These are the activations of a small neural network, seen along a few directions. Each row is one input.
In each table, some parts of the input vary, and every possible input appears once, in random order.
A made-up example of a description, with smaller parts first: one of 2 separate values, together with either a single point or one of 11 places along a line or (one of 5 places around a ring, together with one of 6 places along a line).
Shared parts are said once, and a part with two or three values counts as separate values.
In the rows, 128 means zero.

Other details of the inputs shift rows strongly along two fixed directions, in all tables alike. That doesn't count.
These rows show it; all are for the same input, with only those details redrawn:
[123 144 182 142 115  94 192 112  93  94  49 162]
[104 171 166 139 156 104 140 124 123  95  79 137]
[125 125 123 132 121 128 139 121 104 117 125 130]
[104 161 121 132 165 131  96 133 135 112 139 111]
[ 97 187 175 141 170  99 133 127 133  89  72 135]
[122 121  84 126 134 151  97 129 117 132 177 106]
[123 126 114 131 126 134 128 124 108 120 138 124]

A family of inputs:
row 1: [126 123  56 128 152 149  58 148 155 162 204  99]
row 2: [110 180 120 134 186 116  75 147 167 119 129 115]
row 3: [167  66 107 133  55 122 172 123  81 159 134 147]
row 4: [118 148 154 122 173 148  77 123 194 136 149 111]
row 5: [139 119  78 128 133 143  85 142 132 137 190  93]
row 6: [125 119 113 118 164 174  62 132 194 157 187  90]
row 7: [139 105 138 131  84 119 175 112  79 126  95 159]
row 8: [180  52 127 114  63 162 163  95 114 149 149 144]
row 9: [166  68  94 130  71 139 184 111  71 137 134 149]
row 10: [103 165 112 133 179 131  81 141 155 139 143 118]
row 11: [140 110 123 136  99 130 143 127  99 121 136 128]
row 12: [109 182 199 144 144  88 146 131 126  95  52 151]
row 13: [110 164 180 142 142  96 165 119 111  91  58 149]
row 14: [123 119  97 132 121 145  88 141 126 153 179 111]
row 15: [130 162 229 135 152 105 169 102 162  84  45 150]
row 16: [178  54 136  91  42 134 218 103  99 120 127 154]
row 17: [148 103 128  85 100 141 143 121 145 127 152 132]
row 18: [147  73  66 128  94 157 134 131 102 173 169 125]
row 19: [152  62  87  85  85 164 132 132 145 162 193 114]
row 20: [141 103 109 136 104 125 132 141 118 155 135 120]
row 21: [ 95 164 158 141 156 110 128 136 135 126  82 132]
row 22: [ 97 159 124 133 160 128  90 136 140 136 137 120]
row 23: [125 140 143 144 138 102 147 139 137 132  81 140]
row 24: [172  64 118 130  49 125 211 105  57 141  97 176]
row 25: [113 122  73 130 142 162  56 155 146 164 204  84]
row 26: [102 198 140 134 193 109  63 152 171 114 127 103]
row 27: [128 143  93 133 159 130  92 141 148 123 157 107]
row 28: [125 137 174  97 127 113 154 125 163 117 103 145]
Changing only one part turns row 23 into row 1. The same change can be made to row 25. Which row results?
Answer: row 14
What is each input in this table made of?
Answer: one of 4 places along a line, together with either one of 2 separate values or one of 5 places around a ring
Which other rows agree with row 8 in the place on the line of 4? List them by row number.
Answer: row 2, row 7, row 12, row 17, row 24, row 26
Which other rows does row 16 become when the choice among 2 separate values takes its other values? List them by row number.
Answer: row 15
A walk changes only the place on the ring of 5. It starts at row 9 and steps to row 13. List the rest of the walk in order.
Answer: row 11, row 5, row 27

A family of inputs:
row 29: [137  93 142  96  79 121 191 127 119 150 125 151]
row 30: [115 176 148 169 180 122  67 137 167 125 134 116]
row 31: [131 127 179 101 101  87 176 118 134 121  84 150]
row 32: [109 123 164 110 107 136 176 119 122 104 102 146]
row 33: [142  95  64 102 129 171 107 120 141 112 205 100]
row 34: [104 131  42 166 136 118  96 175  81 141 173  70]
row 35: [100 137 123 125 159 171  90 125 125 142 161 108]
row 36: [155  91  98 109  93 164 117 124 122 110 194 112]
row 37: [119 171 146 139 190 133 112 109 139  96 108 117]
row 38: [138 101  99 116 108 139 100 142 144 168 143 117]
row 39: [104 156 199 115 127 102 161 110 138  76  63 144]
row 40: [127  85 141 155  90 134 166 118  96 165 110 162]
row 41: [127 180 142 134 177 119  70 163 187 129 119 110]
row 42: [108 154 170 128 143 112 145 150 156 147  64 147]
row 43: [145 132 145 105 136  98 169 124 150 110 107 142]
row 44: [129 173 167 110 160 100 111 145 174 106 128 122]
row 45: [ 85 179 153 158 191 115  59 131 172 134 119 113]
row 46: [166  87  65 119 116 147 122 138 143 161 157 120]
row 47: [166  68 103 159  87 130 175 100  94 147 122 155]
row 48: [153 109  89 132 125 179  79 117 111 136 204  95]
row 49: [114 158  93 140 100  79 166 136  27 104  85 181]
row 50: [143  90 144 130  83 141 160  91  75 130 110 138]
What is each input in this table made of?
Answer: either one of 2 separate values or (one of 4 places along a line, together with one of 5 places around a ring)
Which of the alternatives is row 49?
Answer: one of 2 separate values

A family of inputs:
row 51: [104 181 149 127 200 144  78 130 180  93 126 105]
row 52: [ 97 190  97 132 191 120  55 169 180 132 163  96]
row 53: [ 95 104  95 167  98 143 156 121  29 129 128 117]
row 54: [ 93 183 208 143 163  77 134 141 154 113  48 146]
row 55: [120 140  38  88 167 153  51 156 158 134 229  75]
row 56: [107 149  75 122 136 160  57 119  83 124 197 123]
row 57: [113 167 129 144 159  96  96 148 154 123 116 118]
row 58: [163  52  67 120  89 181 131  99 108 146 205 124]
row 59: [137  92 132 106  78 145 163 120 114 146 142 139]
row 60: [120 172 151 154 167 102 122 140 148 117  67 136]
row 61: [141  77 100 122 105 170 126 101 126 165 174 127]
row 62: [129 144 208 122 106  93 213 114 114  78  48 170]
row 63: [174  54  81 122  73 178 122 110 104 140 207 109]
row 64: [126 118 151 126  99 112 165 141 115 145 101 153]
row 65: [ 89 184 142  97 184 122  98 141 174  89 132 109]
row 66: [161 124 143 142 117 115 146 120 113 109 111 128]
row 67: [132 104  71 134 136 171  43 150 149 180 219  85]
row 68: [163  76 132 122  36  83 244 123  62 132  55 185]
row 69: [179  70 124 117  45 111 226 115  65 121 108 164]
row 70: [133 129  95 151 147 127 108 130 138 148 138 129]
row 71: [120 121 103 117 151 177  72 126 162 153 177  97]
row 72: [125 172 158 144 181 103 134 116 146  97  86 138]
row 73: [129 102 140 115  99 137 136 114 128 140 139 127]
row 74: [161 121 164 138 109 104 196 111  98 100  55 158]
row 75: [101 180 202 149 173  98 136 138 154 119  36 150]
row 76: [162  85  83 118  93 133 132 123 105 130 176 116]
row 77: [167  92 109 154  83 122 145 129 101 148 127 134]
row 78: [102 185 199 139 175 120  99 124 174 112  90 117]
row 79: [155  52  92 137  78 152 154 115  95 182 153 149]
row 80: [114 122 134 109 112 111 152 145 123 145 104 145]
row 81: [ 89 179 193 102 153 100 150 129 157 106  64 141]
row 82: [ 97 175 128 117 192 139  53 136 185  98 174  87]
What is each input in this table made of?
Answer: either one of 2 separate values or (one of 5 places around a ring, together with one of 6 places along a line)
A walk changes only the place on the ring of 5. It starts at row 82 and steps to row 73. List the rest of the walk in order.
Answer: row 54, row 57, row 76
